[132 114 124 127 115 106 123 125 130 120 135  97 118 133] : Z
[138 159 145 164  96 144 131 107 131  92 128  97 103 129] : J
[138 159 145 164  96 144 131 107 133 105 129  97  86 119] : S
[117 120 116 112 136 121 124 123 129 149 119  97 154 120] : B
[208 184 198 184 187 179 174 200 107 167 213  97 165 209] : N
[147 167 150 108 137 173 117 141 131 130 145  97 139 143] : H
[147 167 150 108 137 173 117 141 131 130 145  97 166 198] : R
S?	[138 159 145 164  96 144 131 107 133 105 129  97  86 119]
Z?	[132 114 124 127 115 106 123 125 130 120 135  97 118 133]
R?	[147 167 150 108 137 173 117 141 131 130 145  97 166 198]

[147 142 136 181] = F
[130 168 113  88] = A
[131 163 118 125] = X
[112  35  98 173] = L
A?	[130 168 113  88]
X?	[131 163 118 125]

[123 135 106 108 130 120 121 133 135] : K
[191  90 128 143 144 180 183 121  95] : V
[ 99 163  94  85 150  92  94 159 163] : E
[152  97 114 121 135 143 145 119 101] : W
[127 137 108 110 132 124 125 134 137] : D
[160  70 168 175  94 167 165  79  70] : M
[129 124 127 130 115 132 132 117 123] : P
[133 120 139 143 105 140 139 108 117] : C
[140  68 220 214  86 159 153  73  67] : T
[149 127  65  81 134 136 141 132 129] : U
C?	[133 120 139 143 105 140 139 108 117]
D?	[127 137 108 110 132 124 125 134 137]
W?	[152  97 114 121 135 143 145 119 101]

[110 131  43 201  57  68 187  42  45 190  48 201  61 139  38  43  49  47
  63  40 156 119 202 141  39  84  90  55  47 190  54  57 161 202  50 141
  38 121  38 170  54 120 202 100 129  58] = G
[ 84 154 122  97 156 101  84 146 150  85 116  97 105  79 138 148 115 151
 103 143 146 157 104 151 130 160  90 110 117  85 154 156 143  98 153 151
 134  81 138  79 154 119 104  87 155 156] = Q
[119 128 117 128 122 117 126 119 120 126 117 128 117 121 118 119 117 120
 117 119 129 127 129 129 117 124 118 117 117 126 121 122 130 128 121 129
 118 120 118 124 121 123 129 118 128 122] = Y
Q?	[ 84 154 122  97 156 101  84 146 150  85 116  97 105  79 138 148 115 151
 103 143 146 157 104 151 130 160  90 110 117  85 154 156 143  98 153 151
 134  81 138  79 154 119 104  87 155 156]
G?	[110 131  43 201  57  68 187  42  45 190  48 201  61 139  38  43  49  47
  63  40 156 119 202 141  39  84  90  55  47 190  54  57 161 202  50 141
  38 121  38 170  54 120 202 100 129  58]
Y?	[119 128 117 128 122 117 126 119 120 126 117 128 117 121 118 119 117 120
 117 119 129 127 129 129 117 124 118 117 117 126 121 122 130 128 121 129
 118 120 118 124 121 123 129 118 128 122]

[108 123 138 111 115 136 145 106 127 135 154 152 129 138 104 118 129 134
 149 132 124 109] = buz
[105 132 127 136 114 130 127 118 133 191 182 125 136 139  98 109 111 118
 157 151 115  97] = Fumo
[111 117 107 172 119 124 110 101 102 112 104 116 119 127 174 160 150 135
 103 112 120 165] = Niduv
[120 123 144  75 154 127 164 152 217 122 127 117 128 134 122 123 129 118
 177 176 107 111] = Fiva
[108 123 138 111 115 136 145 106 127 135 154 124 129 138 104 118 129 134
 149 132 124 109] = zed
[202 133 141  90 145 125 122 168 141 114 117 153 128 131  99 114 121 125
 114 114 179 122] = fir
[109 118 113 105 116 127 117 100 105 119 116 119 121 126 141 137 131 135
 113 116 121 135] = tal
[109 118 113 156 116 127 117 103 105 119 116 119 121 126 141 137 131 135
 113 116 121 135] = gefus
[112 117 107 172 118 124 110 101 102 112 104 116 119 127 176 159 149 136
 103 112 120 168] = Tuk
Fiva?	[120 123 144  75 154 127 164 152 217 122 127 117 128 134 122 123 129 118
 177 176 107 111]
buz?	[108 123 138 111 115 136 145 106 127 135 154 152 129 138 104 118 129 134
 149 132 124 109]
zed?	[108 123 138 111 115 136 145 106 127 135 154 124 129 138 104 118 129 134
 149 132 124 109]
gefus?	[109 118 113 156 116 127 117 103 105 119 116 119 121 126 141 137 131 135
 113 116 121 135]

[135 116 161 131 107 128 144 151 149 135 136 124 125 135 169] : duguf
[120 143 125 119 145 128 137 119 199 123 132 133 125 107 146] : naku
[131 135 127 148 126 124 117 139 105 136 104 133 122 128 111] : gana
[125 129  85 146 169 127 132 123 108 100 129 123 115 124 120] : Ruf
[129 152 165 142 146 134 122 127  51 114 134 123 120 123 140] : gep
[125 129  85 146 169 127 136 123 108 100 129 123 115 124 120] : fad
[122 117 104 135 146 129 135 133 105 127 140 127 118 123 135] : Sumut
gep?	[129 152 165 142 146 134 122 127  51 114 134 123 120 123 140]
gana?	[131 135 127 148 126 124 117 139 105 136 104 133 122 128 111]
Sumut?	[122 117 104 135 146 129 135 133 105 127 140 127 118 123 135]

[123 134 120 120] = debo
[145 159  28 171] = vib
[145 159 155 139] = batup
[161 138  99 144] = mogi
[108 144 117 109] = Bitug
Bitug?	[108 144 117 109]
mogi?	[161 138  99 144]
debo?	[123 134 120 120]

[124  67 109 120  44  45] : dide
[113 126 149  68  58  86] : gof
[118 106 133 109  55  67] : rogu
[138 196 120 128 200 193] : topu
[134  33  98 179  66  49] : mutok
[113 203 161  15 137 169] : dalon
[135 178 137 128 201 196] : Butom
[120  74 114 112  29  37] : zit
mutok?	[134  33  98 179  66  49]
zit?	[120  74 114 112  29  37]

